A small network was shown many inputs. Here are its activations along a few directions, one row for each input.
Each table varies a few parts of the input and shows all the possible inputs, shuffled.
A made-up example of a description, with smaller parts first: one of 3 separate values, together with either a single point or one of 11 places around a ring or (one of 4 places along a line, together with one of 8 places around a ring).
Shared parts are said once, and a part with two or three values counts as separate values.
(in the rows, 128 means zero)

Other details of the inputs vary at random and push rows far along two fixed directions, the same in every table; ignore that.

Rows:
x1: [143  94 145  95 100 185  93 199 110  63 180  97]
x2: [117 158  96 164 170  82 152  77 144 175  66 154]
x3: [106 161 131 149  46 120  66 189 146 113  37 102]
x4: [143 156 108 134 132  35 155  92 128 179  84 141]
x5: [126 161  86 130 113  42 155  82 133 168  97 144]
x6: [102 150 118 144 120  61 166  59 131 182  89 129]
x7: [131 110 129 113 213 143 184  96 118 135 219 132]
x8: [132 110 115 114 215 155 180  97 105 134 225 137]
x9: [126 163 103 134 121  34 157  85 131 175  97 129]
x10: [138 104 151  94  97 188  93 210 102  60 177  99]
x11: [127 100 166 122 125 228  79 179 123  68 179 105]
x12: [125 147 150 170  74 154  46 143 138 102  32 132]
x13: [133 107 113 112 207 159 182 101 116 134 229 147]
x14: [142 107 173 120 139 231  83 191 110  74 166 119]
x15: [ 92 159 147 173  61 159  56 166 166 103  35 125]
x16: [113 164 118 161 140  69 153  56 153 170  93 154]
x17: [136 151 133 147  50 119  47 175 134 127  38 117]
x18: [142 151  81 136 127  46 151  95 123 175  85 160]
x19: [122  93 126  95 189 139 201 100 106 148 222 119]
x20: [148 101  94  85 175 120 191 127 105 125 228 136]
x21: [135 109 138 109 209 139 191  91 120 124 222 132]
x22: [132 156 153 143  54 112  57 183 135 125  40 114]
x23: [138 106 161  87  97 183  96 203 108  57 178  96]
x24: [128 156  76 140 124  48 141  84 129 185  98 132]
x25: [123 151 164 169  78 149  48 146 154 118  36 123]
x26: [ 92 153 150 159  38 149  59 154 127 127  43 107]
x27: [142 156  94 129 133  39 151  87 118 170  80 148]
x28: [ 94 148 157 150  23 144  66 146 141 107  41 117]
x29: [ 87 138 142 161  44 146  69 156 155 121  29 101]
x30: [129  79 107  97 185 144 197  91 101 131 222 126]
x31: [102 145  90 149 113  73 162  63 126 177  88 150]
x32: [ 95 148 168 152  26 136  73 148 150 119  46 111]
x33: [119 154 142 146  43 109  56 165 148 124  52 100]
x34: [127  94 105 113 220 153 190 101 133 126 214 130]
x35: [136 108 166  95 101 182  95 211 117  77 179  90]
x36: [155  98 168  92 104 189  94 223 124  81 173 111]
x37: [144 147  96 136 135  43 143  92 136 187  85 138]
x38: [115  87 109  97 199 148 212 113 113 139 217 120]
x39: [157  95 136 108 218 143 185  90 124 128 212 140]
x40: [117  85 174 106 101 208 103 177 124  86 174  90]
x41: [100 148 105 147 118  70 164  66 141 194  93 140]
x42: [131 154  96 165 159  85 134  61 134 184  78 155]
x43: [145 144  79 137 133  44 144  87 121 174  81 148]
x44: [155  91 100  85 195 129 196 154 122 134 212 139]
x45: [134 152 106 157 155  76 141  50 137 163  74 157]
x46: [ 92 152 146 159  27 151  59 156 139 129  44 117]
x47: [111 152 125 150  45 118  62 179 155 115  37 100]
x48: [122 158 156 170  76 156  49 150 129 101  31 134]
x49: [155  94 101  86 205 124 195 149 111 134 207 130]
x50: [125 103 171 119 126 228  89 183 110  49 179 111]
x51: [145 104 199 115 131 220  90 189 124  59 164 112]
x52: [106  86 163 106  96 226 111 207 134  72 167 101]
x53: [163 103 104  87 195 122 180 136  94 144 214 135]
x54: [119  87 161 108 100 219  95 181 113  85 177  95]
x55: [127 145 130 148  57 116  60 186 151 120  25 113]
x56: [141 103 187 118 127 227  86 196 134  71 166 124]
x57: [116  89 167 105  98 218 104 186 101  65 173 100]
x58: [131  98 169 120 132 235  93 210 141  62 155 124]
x59: [130 157  97 163 152  83 146  64 132 168  77 174]
x60: [125  91 121  89 186 139 205  90  97 128 221 125]
x61: [131 161 122 160 149  73 151  63 150 173  81 164]
x62: [147 107  96  87 176 124 185 131 109 141 231 132]
x63: [112 164 103 158 139  74 150  51 143 160  89 160]
x64: [107 154 159 165  58 150  46 133 148  91  43 118]
x65: [115 166 135 148  39 121  51 178 128 120  51 106]
x66: [139 100 132 110 206 138 186  84 128 124 222 130]
x67: [135 100 125 113 210 144 179  90 127 134 220 130]
x68: [134 107 124 104 212 146 189  86 109 114 222 138]
x69: [124 161  90 137 119  42 155  90 141 187 101 139]
x70: [ 97 140 154 151  34 139  63 135 138 108  40 106]
x71: [142  97 154  88  99 180  95 192 117  61 180  94]
x72: [144 154 104 134 126  37 158  93 138 182  89 151]
x73: [116 157  73 140 125  50 164 104 148 178  90 139]
x74: [145 147  90 130 132  40 146  81 127 170  81 145]
x75: [130 160 107 156 150  78 148  58 139 165  76 171]
x76: [129  83 129  93 182 133 203  87 116 138 224 117]
x77: [166  95 109  76 188 116 193 127 106 127 219 146]
x78: [126 100 169 117 117 234  90 188 121  47 184 121]
x79: [141 154  84 136 135  43 149  93 112 174  81 151]
x80: [114 153  92 166 146  76 141  48 135 163  86 150]
x81: [147 147 103 134 131  35 150  86 136 179  85 138]
x82: [142 104 171 120 130 235  83 196 121  73 170 129]
x83: [135  90 163 120 143 227  91 195 138  66 153 112]
x84: [153 103 128 103 223 149 187  92 104 119 210 149]
x85: [109 164 109 164 146  75 148  61 151 180  94 154]
x86: [119 161 153 142  30 108  65 172 150 115  55 111]
x87: [130 154  99 135 120  35 152  78 140 175  98 127]
x88: [122 105 110 114 223 150 195 106 124 127 211 133]
x89: [127 163 116 162 163  77 143  67 137 182  77 153]
x90: [155 100 156  94 100 199  86 227 113  79 173 116]
Each input here is: one of 3 separate values, together with one of 5 places along a line, together with either a single point or one of 5 places around a ring.
- The inputs of x30 and x43 match in every part but the place on the line of 5. If x60 is changed in the same way as x30 into x43, which row does it become? => x27
- The inputs of x77 and x28 match in every part but the place on the line of 5. If x49 is changed in the same way as x77 into x28, which row does it become? => x38
- Change only the choice among 3 separate values in x15. List by row number the other rows that result. => x34, x88
- Change only the place on the line of 5 in x35. List by row number the other rows that result. => x7, x19, x22, x89
- Which other rows agree with x42 in the place on the line of 5 and the choice among 3 separate values? List them by row number. => x12, x25, x39, x45, x83
- Change only the choice among 3 separate values in x83. List by row number the other rows that result. => x2, x58

Rows:
x91: [128 120  90 113 173  74 198  99 117 171 164 126]
x92: [145 138  97 127 208  83 174  73 121 164 162 161]
x93: [115 149 129 143  76  83 107 128 137 165  50 114]
x94: [115 164 105 173 106 103  95  95 141 135  39 140]
x95: [151  98 165 108 178 201 127 136 108  84 216 121]
x96: [124 114 182 122  53 176  65 210 125  85 100  83]
x97: [125 157 132 165 102 102  96  85 135 139  39 139]
x98: [132  86 129  84 149 180 142 193 117  96 208  98]
x99: [142 105 150 111 177 205 128 145 110  80 216 124]
x100: [128 132 149 119  51 174  56 217 123  66 108 101]
x101: [150  91 156  74 133 165 145 165  94  84 217 108]
x102: [ 97 138 111 149 194 125 188  44 135 173 154 152]
x103: [125 157 127 137  64  71 100 118 123 147  61 126]
x104: [107 112 184 149  70 215  59 170 136  66  95 112]
x105: [125 125 145 120  49 177  55 216 126  72 110 103]
x106: [146 125  82 124 205  84 176  81 124 151 146 158]
x107: [117  84 144 120 166 215 141 144 119  74 203 125]
x108: [144 157 125 157 107  90 102 134 152 151  32 148]
x109: [134  86 139  82 144 178 146 190 113 100 209 101]
x110: [100 147 142 176  96 113 105  77 139 144  44 141]
x111: [148 124  92 121 201  82 181  77 119 155 147 161]
x112: [161 137 105 127 207  86 181  94 135 174 155 160]
x113: [142 140 166 143  93 193  47 226 148  77  97 121]
x114: [134 168 129 161 112  89  83 105 143 148  49 145]
x115: [152  85 150 101 171 203 135 144 111  74 202 120]
x116: [145  77 143  82 141 177 145 185 113 105 210 102]
x117: [141  81 145  80 143 178 146 185 115 102 208  98]
x118: [126 124 157 118  43 177  57 214 121  75 109 105]
x119: [105 167 134 147  73  70 112 121 170 135  76 115]
x120: [143 156 135 157 108  90 103 128 148 153  34 148]
x121: [115 151 122 148  76  80 108 130 138 156  50 110]
x122: [ 88 169 118 191 108 115  98  81 147 146  57 144]
x123: [145 113  92 107 163  78 192  82 108 179 173 140]
x124: [ 92 154 126 179  97 115 108  84 141 142  45 145]
x125: [117 164 110 139  66  71 104 125 126 143  63 130]
x126: [117 164 116 169 102 103  98  91 137 138  39 142]
x127: [113 161 151 145  70  70 108 115 168 138  72 110]
x128: [153 142  99 131 207  86 183  98 133 173 156 164]
x129: [108  86 161 113 161 228 147 139 126  86 192 123]
x130: [136 162 119 161 108  89 105 136 149 151  33 153]
x131: [134 166 140 160 112  88  83 102 138 149  50 145]
x132: [113 177 110 179 114 104  87  92 143 142  53 140]
x133: [117 126 119 147 198 107 187  35 121 169 168 154]
x134: [154 129  84 128 204  87 185 106 136 162 141 161]
x135: [ 98 131 184 160  75 220  51 172 135  69 107 115]
x136: [137  97 167  86 132 163 143 170 148  76 219  94]
x137: [134 133  90 103 158  70 190  89 105 152 170 139]
x138: [112 154 104 141  71  80 106 133 136 162  56 128]
x139: [125 122  80 116 177  77 193 102 121 166 163 123]
x140: [142 170 141 164 113  91  95 124 149 160  47 148]
x141: [107 116 122 137 189 122 195  40 132 169 144 149]
x142: [114 168 105 142  69  75 100 127 128 134  60 125]
x143: [125 173 112 168 118  89  82 112 144 144  50 147]
x144: [ 86 166 141 181 104 128 103  73 157 159  47 136]
x145: [ 95 127 204 152  79 230  55 161 144  81  99 108]
x146: [146 117  96 106 162  74 188  83 106 171 172 141]
x147: [138 109 101 108 168  77 194  92 116 184 164 131]
x148: [119 149 111 140  69  80 104 128 137 164  54 125]
x149: [143 125  91 100 158  66 188  86 109 161 171 138]
x150: [150  93 147  74 133 166 143 170  99  81 216 108]
x151: [123  92 166 121 165 215 132 135 118  86 213 123]
x152: [121 167 110 143  68  77 102 130 127 143  59 130]
x153: [ 88 120 174 151  79 232  64 174 149  69  90 109]
x154: [137 125 175 114  46 171  58 204 115  75 109 100]
x155: [123 129 150 115  47 170  56 214 122  65 112 100]
x156: [110 155  94 144  75  81 102 136 140 159  55 126]
x157: [140 111  95 102 165  75 192  89 113 184 167 137]
x158: [137 120  77 109 163  80 191  92 111 174 172 143]
x159: [156  93 141  78 138 168 142 175 102  87 216 111]
x160: [163  81 159  91 177 181 134 155 109  83 197 130]
x161: [143  86 118  86 140 180 139 183 108  94 217 112]
x162: [104 101 155 124 171 231 134 140 132  88 205 119]
x163: [142 135 101 135 205  99 177  48 121 162 166 150]
x164: [134 119 162 116  43 176  56 208 123  77 108 102]
x165: [107 117 113 137 188 124 194  45 137 166 143 148]
x166: [128 117  75 112 171  81 189 106 123 175 163 131]
x167: [130 116  85 110 168  79 195 102 119 179 164 134]
x168: [152  80 135  81 135 179 141 175 105 100 217 111]
x169: [163  83 150  91 176 183 133 161 114  80 196 129]
x170: [121 135 101 115 165  68 188  92 157 145 178 123]
- What is each input in this table made of? => one of 4 places along a line, together with either a single point or one of 9 places along a line or (one of 2 separate values, together with one of 5 places along a line)
- The inputs of x104 and x107 match in every part but the place on the line of 4. If x168 is changed in the same way as x104 into x107, which row does it become? => x161
- The inputs of x96 and x91 match in every part but the place on the line of 4. If x154 is changed in the same way as x96 into x91, which row does it become? => x152
- A walk changes only the place on the line of 9. It starts at x139 and steps to x98. List the rest of the walk in order. => x166, x156, x161, x105, x100, x155, x142
- Change only the choice among 2 separate values in x112. List by row number the other rows that result. => x108

Rows:
x171: [ 96 151 117 152  82 107 107 121 142 145  69 118]
x172: [126 105 124 117 189 161 168 111 122 122 197 132]
x173: [113 107 159 117  95 176 108 173 135  99 138 101]
x174: [153 105 119  94 169 119 167 141 115 129 196 128]
x175: [101 151 116 149  82 104 108 124 140 143  67 123]
x176: [113 150 113 148  82  99 106 132 133 144  65 127]
x177: [120 156 123 161 103 113  97 120 136 138  58 141]
x178: [140 115 151 126 118 182  87 174 123  85 131 121]
x179: [118 145  92 146 174  84 173  60 132 173 118 153]
x180: [115 115 163 135 112 198  97 163 139  89 138 115]
x181: [118 100 119 106 162 145 178 121 126 132 201 120]
x182: [154 125 164 120 121 164  88 178 131  88 132 122]
x183: [138 159 133 154 107  97  90 127 142 138  60 142]
x184: [124 152 114 142  83  92 104 136 135 142  64 129]
x185: [139 114 145 108  98 161  96 188 124  93 139 111]
x186: [128 115 155 128 114 193  90 171 123  93 133 120]
x187: [154 106 120 105 192 144 165 123 114 120 192 143]
x188: [144 146  95 124 153  49 170  92 129 176 121 140]
x189: [122 142 114 123 127  53 173  43 116 168 134 132]
x190: [130 145 123 137 154  64 168  29 117 164 132 148]
x191: [157 106 121 104 192 141 161 123 117 121 195 142]
x192: [132 111 141 113  96 166  96 185 120  92 137 108]
x193: [106 150 140 163 103 120 104 109 150 143  57 131]
x194: [131 100 111  99 164 141 172 130 111 135 197 124]
- What is each input in this table made of? => one of 2 separate values, together with either a single point or one of 11 places along a line
- The inputs of x181 and x180 match in every part but the choice among 2 separate values. If x189 is changed in the same way as x181 into x180, which row does it become? => x190

Rows:
x195: [128 134  95 147 162 108 152  78 117 155  96 156]
x196: [148 128  91 137 181 100 156  94 113 171 129 164]
x197: [106  93 146 105 150 211 138 159 131  85 217  99]
x198: [145  97 131  88 202 114 219  80 118 149 235 133]
x199: [138 132 135 127 137 177  96 180 132  87 155 127]
x200: [ 96 138 116 158 109 118 131  87 126 170  68 129]
x201: [143 145 191 137  54 139  48 187 154  96  55 102]
x202: [115 154  88 150 161  98 147  83 144 142 111 149]
x203: [128 153 104 142 139  63 144 123 164 164  92 132]
x204: [131 102 121  95 112 161 128 188 107  77 205 105]
x205: [120  96 176 111 133 195 124 134 118  86 194 103]
x206: [ 98 159 105 153 106  77 144 104 160 170  81 133]
x207: [160 133 120 118 199 103 169  80 111 146 180 154]
x208: [123 127 133 126  27 151  50 194 111  98  67 107]
x209: [108 128 162 141  49 162  74 181 136 121  54 112]
x210: [130 153 124 155 137  91 127  64 131 138  89 151]
x211: [135 137 115 144 117  75 124 127 144 176  53 139]
x212: [151  93 149  72 127 163 131 161  89  73 224 108]
- What is each input in this table made of? => one of 3 separate values, together with either a single point or one of 5 places around a ring
- The inputs of x209 and x206 match in every part but the choice among 3 separate values. If x195 is changed in the same way as x209 into x206, which row does it become? => x202
- Change only the choice among 3 separate values in x197. List by row number the other rows that result. => x200, x205
